Each row below holds a small network's activations on one input, seen along a few directions.
Each table varies a few parts of the input and shows all the possible inputs, shuffled.
A made-up example of a description, with smaller parts first: one of 8 places around a ring, together with either a single point or (one of 2 separate values, together with one of 4 places along a line) or one of 9 places around a ring.
Shared parts are said once, and a part with two or three values counts as separate values.
In the rows, zero is written as 128.

Other details of the inputs shift rows strongly along three fixed directions, in all tables alike. That doesn't count.
To show where, the next rows are all for the same input, with only those details redrawn:
[140 119 124 131 119  94 138 119 129 163 196 146 106]
[119 119 129 139 132 131 115 137 111 116 100 113 149]
[125  98 155 132 124 122 145 131 149 144 134 132 130]
[134 138  95 138 127 104 110 124  90 136 164 129 123]
[132 137  99 138 127 102 107 124  91 135 162 128 125]
[120 120 126 140 131 133 118 137 110 116 101 114 148]
[125  97 158 132 124 121 143 131 150 144 134 132 130]
[170 152  29 151 119 170 210 134  92 137 141 132 114]

Table:
R1: [124 123 127 136 132 127 122 136 113 115  99  98 140]
R2: [110 143 142 127 126 145 108 124 117  97 102 110 123]
R3: [120 106 176 119 124 139 126 113 154 136 147 137 134]
R4: [124 116 158 119 112 125 142 109 162 129 122 154 115]
R5: [124 158 136 119 142 134 128 157 118 113  98 118 144]
R6: [135 134 124 148 144 139  94 116 142 112  91 114 130]
R7: [141 119 137 109 116 105 115 114 125 169 199 130 101]
R8: [127 126 115 121 133 128 109 126 130  93  88 132 137]
R9: [119 156  93 116 143 109 113 131 104 128 144 148 117]
R10: [131 156 109 121 117  95  96 101 106 117 147 133 104]
R11: [122 119 156 125 121 126 150 142 166 151 141 133 145]
R12: [122 121 165 121 123 114 148 141 173 153 145 116 137]
R13: [109 142 122 113 149 127 118 140 124 111  91 121 130]
R14: [118 119 129 139 132 131 115 137 111 116 100 113 148]
R15: [122 136 137 125 133 152 112 119 113 106 110 101 143]
R16: [174 121  83 155 128 206 224 122 182 140  98 151 112]
R17: [124  94 164 112 120 140 124 127 143 150 139 133 132]
R18: [119 158 110 128 120 117  95 113  95 121 170 144 105]
R19: [122 130 170 113 133 124 146 151 154 141 132 152 135]
R20: [132 128 116 118 135 123 113 126 133  93  89 120 127]
Changing only one part turns R20 into R8. The same change can be made to R7. Which row results? -> R17
Describe the family of inputs behind these rows. -> one of 2 separate values, together with either a single point or one of 9 places around a ring

Table:
R21: [101 123 151 133 131 131  74 133  96 103  93 101 160]
R22: [118 194  72 142 141 111  36  97  78  55  83 123 123]
R23: [156 117  94 139 123 162 230 150 147 151 123 135 127]
R24: [110  82 212 117 123 101 119 130 174 160 155 130 133]
R25: [ 95  89 204 126 133 152 101 142 146 109  62  96 172]
R26: [112  94 174 133 131 192 158 153 154 109  39  91 174]
R27: [164 218  17 145 128 113  95  92  80 109 170 144  81]
R28: [152 125  91 137 127 130 194 146 132 155 149 138 123]
R29: [173 152  37 144 118 174 222 139 102 149 154 129 114]
R30: [108 103 169 133 138 153 127 156 142 116  61  94 173]
R31: [102  93 222 111 120  86  74 112 153 161 185 125 128]
R32: [ 85  98 204 125 136 112  55 137 125 110  88 101 169]
R33: [155 158  62 128 134 133 122  95 128 112 138 174  88]
R34: [143 112 137 129 114 168 189 129 150 154 145 124 124]
R35: [146 124 119 108 122 120 142  88 168 117 128 158  76]
R36: [158 115 103 138 113 198 241 141 152 150 119 127 124]
R37: [120  88 188 120 115 119 141 123 163 153 153 140 122]
R38: [104  98 163 134 138 138 135 161 142 111  51 109 171]
R39: [156 152  57 139 109 161 177 116  86 137 167 135 106]
R40: [148 130 121 121 134 135 134 101 175 134 139 167  92]
R41: [114 112 162 122 121  74  88 120 123 153 188 140 119]
R42: [104 125 150 134 138 128  74 142 102 110  94  92 166]
R43: [145 163  64 135 114 108 111 109  60 141 205 136 104]
R44: [108  81 219 114 115 113 117 117 169 153 157 133 126]
R45: [139 118 120 132 129 111 163 145 141 160 157 133 127]
R46: [105 103 183 110 141 143  86 109 173  71  21 116 131]
R47: [149 113 117 110 117 142 174  94 184 108 105 161  75]
R48: [124  80 180 126 124 123 180 146 185 157 123 141 133]
R49: [145 145  88 133 113 131 141 117  92 147 185 133 110]
R50: [101 138 199  78 132 131 185 147 196 127 117 165 102]
R51: [102 203  58 148 147 130   6 105  50  17  19 103 151]
R52: [128 121 133 128 125  89 118 129 122 155 181 137 121]
R53: [160 182  45 132 140 126  95  99  99 120 161 154  92]
R54: [145 147  91 132 113 137 140 115  94 148 187 128 111]
R55: [ 93 101 211 113 133  13  19 121 131 163 208 137 129]
R56: [184 184  24 148 122 182 212 104 137 106 120 155  80]
R57: [119 131 113 141 135 151 117 147  94 102  77 102 163]
R58: [125 101 142 141 128 239 209 158 153 100  11  87 175]
R59: [140 190 109  82 131 173 234 164 159 124 117 163 111]
R60: [137 115 138 127 114 148 164 124 139 150 153 129 122]
R61: [127 119 137 126 118 100 118 119 118 149 180 140 116]
R62: [126  83 182 126 125 131 178 146 186 161 128 131 136]
R63: [105 124 169 118 126  35  28 113 100 156 219 136 120]
R64: [124  79 184 125 121 130 178 140 183 155 126 140 130]
R65: [138 160  84 131 131  62  80 126  75 160 221 129 117]
R66: [116 112 159 122 123  71  91 123 125 154 187 141 120]
R67: [115 139 126 128 150 139  61 111 129  77  57 135 135]
R68: [173 152  34 145 121 169 222 142 102 150 154 131 116]
R69: [106  93 209 115 129  69  80 127 158 165 182 128 133]
R70: [140 120 122 132 129 117 162 144 142 162 160 128 129]
R71: [114 182  40 156 157 151  69 168  23  67  35  64 197]
R72: [137 158  81 132 130  56  82 127  74 158 220 134 116]
R73: [128 109 152 120 138 188 149 122 180  73   7 110 128]
R74: [ 92 165  87 148 153 113  17 151  22  61  48  79 190]
Describe the family of inputs behind these rows. -> either one of 2 separate values or (one of 4 places along a line, together with either one of 3 separate values or one of 10 places along a line)
Change only the place on the line of 10 in R48. List by row number the other rows that result. -> R37, R38, R39, R41, R43, R61, R64, R66, R74
Change only the choice among 3 separate values in R53. List by row number the other rows that result. -> R27, R73
